A small network was trained on made-up records. Each row is its average activation on records with the value named, seen along a few directions.
Related values have similar rows: they may be neighbours, one step apart, or belong to one group.
(in the rows, 500 means zero)
Random noise pushes rows far along 20 fixed directions. That doesn't count. These rows show it; they differ only by the noise:
[352 524 608 285 870 454 483 460 590 421 779 410 550 298 414 496 537 431
 633 555 643 524 613 330 525 568 456 391 401 490]
[448 520 563 470 593 696 488 362 514 539 495 403 578 535 663 427 593 491
 453 427 452 724 563 462 411 520 657 645 453 565]
[514 695 440 476 446 629 565 556 626 592 559 532 539 452 598 604 759 556
 402 422 399 625 549 534 622 590 345 694 434 409]
[526 662 638 523 368 436 572 377 585 413 434 600 641 398 479 564 518 507
 450 376 632 426 434 534 501 664 510 437 549 502]
[748 625 350 342 632 484 554 498 559 641 483 622 419 800 614 496 523 666
 547 683 608 346 844 463 492 587 474 379 336 245]
[287 596 662 556 434 389 435 561 267 621 653 442 434 391 659 529 618 358
 447 474 633 568 635 597 595 563 418 671 433 549]
[693 429 448 571 466 628 527 351 596 236 401 493 580 378 358 543 463 628
 523 467 583 485 482 417 599 506 297 379 560 513]
[641 482 482 609 485 422 524 371 592 375 309 466 658 634 452 534 651 415
 635 614 418 552 605 648 438 458 566 448 612 450]
[461 551 377 475 351 657 297 646 474 493 819 534 463 644 583 473 349 552
 647 476 526 527 520 499 403 480 744 425 570 467]
[280 459 515 437 488 382 552 527 471 654 226 560 338 496 451 451 218 399
 534 543 508 402 310 430 411 614 611 417 437 436]
[444 433 542 460 647 631 354 453 518 496 659 555 464 370 384 565 498 382
 533 437 705 546 674 342 482 580 393 588 578 458]
[435 397 619 500 518 375 430 589 501 475 451 575 597 390 340 438 419 616
 525 324 367 356 283 394 524 489 592 420 659 588]
[431 486 623 635 464 595 540 663 431 613 401 483 664 433 464 719 727 497
 545 411 380 591 678 394 326 634 663 609 648 618]
[579 499 120 562 394 680 695 658 381 610 459 451 568 364 640 591 335 343
 450 697 593 419 714 400 296 346 386 442 488 433]
[521 554 475 572 453 609 390 359 508 582 491 472 617 393 626 471 581 395
 430 420 556 524 566 668 396 477 501 569 606 523]
[469 483 484 517 520 219 761 291 574 297 290 550 682 481 399 511 563 488
 327 607 481 371 336 450 617 380 446 552 434 550]
[441 560 466 486 605 497 480 520 720 519 682 542 521 654 320 557 593 424
 389 504 537 414 519 370 574 433 410 712 409 367]
[415 446 280 535 380 691 394 290 397 583 523 438 487 434 648 511 353 563
 683 632 591 536 513 369 345 507 615 369 412 516]
[628 534 500 743 418 499 256 541 577 671 334 486 601 565 457 489 678 333
 481 416 598 338 626 871 373 510 405 586 760 415]
[456 625 595 342 620 522 673 608 512 712 404 571 508 444 639 296 504 501
 474 481 640 407 564 368 647 700 361 471 515 351]
[542 452 427 398 584 473 594 683 373 547 362 541 303 601 565 543 430 583
 422 570 332 540 671 494 542 471 499 523 405 453]
[327 621 451 386 411 497 620 662 621 521 521 510 417 448 506 569 476 421
 572 501 128 693 318 526 599 508 562 502 453 404]


Field PEVIB:
pora: [506 641 625 403 572 409 588 549 514 498 439 387 476 435 647 375 538 471
 596 417 513 695 447 551 583 613 342 526 288 376]
misin: [688 369 492 598 524 320 646 484 595 513 369 406 580 486 252 532 531 502
 633 682 418 315 375 453 581 426 262 230 491 504]
puti: [462 452 436 520 653 597 528 368 572 489 491 439 615 505 540 410 624 414
 414 520 415 549 534 479 484 314 569 676 564 499]
lupi: [508 427 590 451 686 316 737 566 495 360 422 496 641 348 425 533 641 319
 588 660 471 536 556 541 517 488 506 387 690 554]
nizoz: [486 438 540 523 400 531 453 448 441 494 791 558 367 489 434 458 424 393
 391 456 514 560 479 376 770 353 250 663 466 467]
malev: [529 577 689 425 691 489 399 392 678 525 379 538 505 361 444 414 439 262
 497 270 542 550 468 585 361 580 484 585 576 313]
guvif: [584 569 612 642 443 472 616 238 603 442 389 292 637 676 585 413 530 403
 381 533 496 572 316 615 380 412 638 528 312 616]
fila: [387 414 447 405 591 467 499 447 352 372 550 474 347 611 578 465 293 429
 275 597 568 456 599 561 376 301 683 574 424 611]
rekul: [354 600 462 393 586 403 656 746 470 565 434 402 635 503 674 318 412 429
 575 471 426 547 423 333 349 445 634 565 371 370]
zun: [517 442 483 282 584 493 527 469 479 441 703 628 351 246 482 483 419 515
 487 405 456 684 269 334 610 509 327 541 432 526]
nasaf: [587 472 484 502 571 422 664 259 596 665 533 473 656 354 415 555 531 297
 448 592 478 395 421 334 323 350 394 434 416 538]
PEVIB is arranged as a ring.
Which values are neighbours of guvif? Give them in the order they are listed.
> misin, lupi
Which values are neighbours of zun? Give them in the order they are listed.
> malev, nasaf
Which values are neighbours of rekul? Give them in the order they are listed.
> pora, fila

Field KANI:
ses: [492 355 578 471 867 455  71 549 404 418 486 337 462 364 505 361 514 793
 623 203 410 554 506 345 494 450 439 641 338 431]
ruf: [671 450 532 527 386 387 664 662 531 178 389 621 629 399 387 429 349 389
 483 407 338 501 327 613 588 378 508 363 837 503]
napo: [595 441 495 563 506 326 397 569 576 636 652 503 525 510 279 698 602 384
 596 516 438 504 465 626 318 479 470 455 460 576]
feko: [417 343 363 646 403 715 533 360 476 292 574 328 352 711 381 621 463 558
 524 827 289 464 671 461 653 201 578 406 522 594]
dudu: [588 571 553 646 269 733 357 621 317 434 444 311 514 442 738 430 349 505
 569 286 620 726 544 595 299 577 537 516 485 551]
mav: [439 626 579 306 520 475 520 584 505 131 638 587 375 555 566 487 266 463
 582 469 707 660 576 517 590 658 638 415 483 384]
nibe: [746 458 272 468 606 588 483 528 597 577 447 581 429 562 418 642 688 858
 481 591 391 337 609 472 557 514 319 447 441 441]
tisod: [306 507 351 606 351 766 568 290 687 517 518 603 673 485 436 614 686 512
 510 592 662 496 373 286 539 633 563 650 640 523]
tutun: [466 417 669 472 568 550 618 419 450 417 363 423 554 503 500 389 421 569
 603 478 420 585 559 201 587 515 544 418 474 516]
buku: [649 282 458 391 719 671 490 661 375 510 389 622 470 319 513 453 575 318
 567 441 410 797 848 472 539 519 346 605 858 433]
bam: [495 356 259 307 720 382 663 529 457 543 197 567 326 546 499 552 527 566
 394 746 602 496 444 591 350 590 480 523 372 598]
KANI is arranged as a ring.
Going along KANI from dudu by way of its neighbour tutun, in what order are napo, feko, mav, tisod met?
> napo, mav, tisod, feko
Which values are neighbours of ses? Give them in the order they are listed.
> ruf, nibe
